A small network was shown many inputs. Here are its activations along a few directions, one row for each input.
In each table, some parts of the input vary, and every possible input appears once, in random order.
A made-up example of a description, with smaller parts first: values(2) and (point or line(11) or (ring(5) and line(6))).
Shared parts are said once, and a part with two or three values counts as separate values.

Other details of the inputs shift rows strongly along three fixed directions, in all tables alike. That doesn't count.
To show where, the next rows are all for the same input, with only those details redrawn:
[ -4.3  13.2  30.6  -3.0 -13.3 -23.4 -19.8   6.5 -21.8  -6.2  -1.6 -14.7
  17.8]
[-24.2  53.0 -11.7  29.5  36.0  23.1  15.3   2.2  30.5  -8.7  -4.2 -10.7
 -22.2]
[ -6.3  39.2 -13.7  -2.2  -3.3 -11.7 -20.4  16.9   8.2  -1.8  -5.4  15.6
  14.7]
[ -0.6  30.0  -7.1  -9.1 -14.5 -20.3 -25.8  17.9  -2.6   0.2  -6.5  16.8
  22.6]
[-13.0   4.5  -0.9  22.2   9.3  30.0  57.9  -2.1  -7.0  11.4 -19.2   0.8
 -36.2]
[-18.0  13.6  55.7  16.7   8.3  -9.1  -3.3  -8.0 -20.5 -15.6   4.3 -46.7
  -2.6]
[  3.6 -28.4  30.8  -4.6 -31.6  -8.7  29.3   1.9 -48.2  15.0 -18.6   0.7
  -2.7]
[ -7.7  46.1 -62.6   9.0  10.5  23.2  22.5  20.9  32.0  13.1 -21.4  47.8
 -14.2]

A family of inputs:
r1: [ -7.2  12.7   7.6  12.8 -12.8  -0.7 -27.9  -1.9  -4.3 -14.4   7.7 -40.3
  19.1]
r2: [ 19.0 -49.4  18.3 -28.9  -4.4 -23.2  25.3  -3.3 -27.8   4.6   3.2 -16.4
 -22.8]
r3: [ 20.1  13.5  -8.5 -18.2 -16.4  -7.0 -29.1  28.6  16.8  -3.8  -1.3   2.9
  23.2]
r4: [ -1.5   5.3  34.7   4.8 -14.7 -16.9 -18.9   3.7  -9.3   4.2  11.8 -16.1
  34.6]
r5: [ 18.8 -50.8 -13.7  23.6 -44.0  23.9  39.3   8.0 -31.9  26.8  -5.7  17.2
   3.0]
r6: [  6.3 -30.3  30.6  -5.1 -30.5  -3.7  30.5  -2.8 -40.3  13.5 -19.0  -5.8
  11.4]
r7: [ 13.2  -6.2 -49.5  -0.5 -48.1   2.0 -14.4  21.3   2.2  25.7  -1.7  34.5
  27.8]
r8: [ -0.6   7.2   1.7  -4.4 -17.0  -8.1   5.6  11.9 -16.6   7.9 -13.3  13.9
   5.4]
r9: [-11.1  11.0  14.4 -19.3  20.1 -32.3  -9.8 -14.3  -7.3 -14.6  17.8 -20.6
   3.9]
r10: [-12.2 -13.5  11.3 -10.4  11.2 -25.1 -38.2  -9.6 -17.3 -11.2  21.4 -28.1
  16.0]
r11: [ 25.8 -16.6   5.3   6.8 -15.1   8.9  -0.1  29.2   7.2   7.2   8.4  12.0
  15.9]
r12: [-21.7   1.0  61.7   0.6  19.1 -11.9 -10.4 -50.0   4.7 -35.5  10.9 -50.0
  -2.1]
r13: [ -3.6  33.8   0.5  16.4  24.9  21.4   0.1  16.7  31.0 -13.4   4.7 -25.0
 -27.7]
r14: [ 28.8  -2.8  -7.4 -18.7  13.4 -13.6 -44.2  11.2  11.4  -0.1   8.5  23.2
  12.6]
r15: [  5.5  20.2 -11.3  -9.6  22.0  -6.6 -29.8  -5.8   7.7   0.9   8.9  32.1
  17.9]
r16: [ 18.7  -2.4 -15.6 -29.5  14.2 -24.8 -34.3  17.5  11.5   0.4  10.6  12.8
  13.3]
r17: [-11.6  38.0 -35.1  -0.2  36.9  20.0  -1.4 -18.9  48.0  -9.2   0.3  33.2
  -6.0]
r18: [ -5.6   3.4  -7.3  46.4  24.0  47.5  64.1  -0.5  16.9  15.3  -4.3   8.6
 -17.4]
r19: [-46.0  12.8  15.6  31.8  48.1  27.3   2.9 -51.4  43.4 -39.6  13.8 -59.9
 -40.1]
r20: [-14.2  -8.6   5.7 -19.0   4.1 -35.1 -31.6 -13.2 -15.9 -18.4  23.3 -34.9
   6.9]
r21: [  2.1 -28.1  -0.3   4.0  19.1  31.0  47.3 -28.1  31.2  -7.5 -15.6  -6.6
 -52.4]
r22: [ -1.3 -22.6   6.9  12.3 -31.8  10.0  17.2  -1.7 -37.2   3.8  -6.9 -21.2
 -16.3]
r23: [  4.1  -3.6 -22.9  -8.3   3.0 -10.5 -48.8  -1.7  -2.1  -0.6  12.2  21.4
  19.0]
r24: [ -6.2 -24.4   3.6  -2.9  22.6   8.4  47.0 -15.6 -19.9  13.8  -3.3   6.5
 -21.3]
r25: [ 18.5   8.2  -4.2  -9.2 -18.2  -5.5 -30.7  31.5  22.6   7.4  12.6   7.6
  25.6]
r26: [ 34.4 -72.9   5.2 -25.6 -27.3   5.5  37.3  -9.8 -23.4  20.5 -21.7  33.6
 -20.9]
r27: [ -2.1  -6.2 -68.3  -8.6  -3.8  16.1  -2.9  -7.4  27.8   8.8 -10.8  55.6
  -5.8]
What do these inputs look like to the network? -> values(3) and (line(4) or line(5))
The inputs of r14 and r23 match in every part but the values(3) part. If r21 is changed in the same way as r14 into r23, which row does it become? -> r19
Start at r9 and move only the line(5) part, one step at a time. The first step leads to r24. Which rows follow, in order? -> r15, r17, r12

A family of inputs:
r28: [ -1.5 -28.9  20.3   8.4  12.2  15.0  13.9 -17.8  -7.6  -3.7   8.8 -28.0
 -17.9]
r29: [ -0.8 -23.5  55.7  -8.3   0.6 -19.8  -2.6 -17.8 -31.8  -7.4   5.2 -27.3
   2.0]
r30: [ 23.5  -2.7 -38.4 -33.6 -16.2 -16.3 -14.1  18.1   5.4  14.7 -10.3  57.2
  20.5]
r31: [ -9.6  14.2 -38.1   8.8  32.0  29.5  44.1  -2.9  27.2   5.4 -13.2  18.0
 -40.6]
r32: [ -9.0   4.5  31.2  22.6 -11.1  11.2  23.3   4.2 -24.4   2.6  -5.7 -28.0
  -3.7]
r33: [-12.2   9.1 -40.6  14.7  27.3  34.4  42.1 -10.6  28.6   6.0 -10.5  20.7
 -39.2]
r34: [ 25.9 -35.7 -18.1 -40.7 -48.7 -29.6 -16.9   8.2 -23.3  16.1 -11.2  45.9
  27.1]
r35: [ -7.4  -6.9  15.1   3.7  10.6   0.5 -13.3 -15.1   2.3 -11.5  10.1 -23.3
  -0.8]
r36: [-11.4  51.1  -9.9  -8.9  16.8 -32.3 -91.0   2.4  33.1 -29.3  25.5  -8.2
  42.0]
r37: [  6.6  -6.1 -18.7 -26.5 -26.1 -27.5 -32.6   4.3 -12.5   2.6  -1.8  21.3
  25.9]
r38: [ 19.3 -14.4 -44.3 -25.0 -21.7 -10.4 -17.6  11.6   5.7  10.8  -2.6  46.2
  16.6]
r39: [ -4.9 -13.7  -2.8   5.6  17.8  18.9  41.4 -11.9   0.8   5.3  -9.8   4.0
 -34.3]
r40: [ -8.3  30.6  -6.2 -10.4   7.2 -26.0 -57.6  -4.4  19.2 -20.5  15.3  -1.4
  28.7]
r41: [  4.5 -16.8  -1.9   4.8  25.3  23.1  39.3  -6.7   8.0   7.2  -1.4   1.3
 -33.5]
r42: [ 10.5 -44.5 -14.3  -3.7  -7.2  21.4  47.3  -7.7  -8.8  17.8 -10.8  18.7
 -31.4]
r43: [ -8.6  -3.2  59.7  16.0 -16.2 -12.4   0.8   3.3 -37.1  -4.4   6.1 -47.3
  13.0]
r44: [-31.8  73.0 -53.1  36.5  75.4  42.5  -1.9 -12.1  87.9 -24.6  13.7  -8.8
 -29.1]
r45: [  0.1 -17.1  -2.2   4.5  17.6  21.4  39.7  -9.6   5.8   5.0  -8.6   2.3
 -32.4]
r46: [-10.4  88.2 -37.0  11.7   9.0  -7.4 -63.2  29.8  48.2 -13.2  11.2  12.6
  39.8]
r47: [  5.6 -23.5  59.3  13.3 -29.9  -5.4   5.7   2.3 -43.8   1.9  -0.8 -36.9
  13.7]
r48: [ -8.5  15.7  52.5   2.1  35.8 -18.5 -45.0 -12.5  14.3 -34.3  29.2 -60.6
   3.2]
r49: [ 22.9 -26.5  -7.9 -43.2 -38.5 -34.7  -8.1  11.4 -34.1  17.5 -14.5  43.3
  23.7]
r50: [  8.6 -25.5 -17.8 -22.6 -26.4 -11.5  14.5  -1.6 -20.2  13.6 -14.7  28.0
  -2.0]
r51: [ 12.7  19.3 -42.1  -9.6 -39.7  -7.5  -8.4  33.9   1.1  22.3 -16.5  56.0
  28.8]
r52: [ -1.2   2.7  -3.4  32.3   1.7  34.0  36.6  10.4   2.8   9.7  -7.2  -9.7
 -20.1]
r53: [ -2.4  -8.9  65.6  17.0 -14.8  -7.5  -4.8   1.3 -30.0  -6.1   8.6 -48.1
  15.4]
r54: [ -5.4   9.7  55.5  24.9   5.1  -5.2 -19.4   4.8  -9.5 -13.4  20.2 -57.9
  14.4]
r55: [ -6.8 -20.2 -18.2   5.6   2.3  20.2  47.8 -15.3  -7.3   9.8 -14.2  10.2
 -29.8]
The inputs of r29 and r41 match in every part but one. If r33 is changed in the same way as r29 into r41, which row does it become? -> r42
What do these inputs look like to the network? -> line(4) and (values(2) or line(5))
Which other rows does r32 become when the values(2) part takes its other values? List them by row number. -> r43
Which other rows agree with r44 in the line(4) part? List them by row number. -> r30, r34, r35, r45, r47, r53
Which other rows does r31 become when the line(5) part takes its other values? List them by row number. -> r37, r49, r50, r55
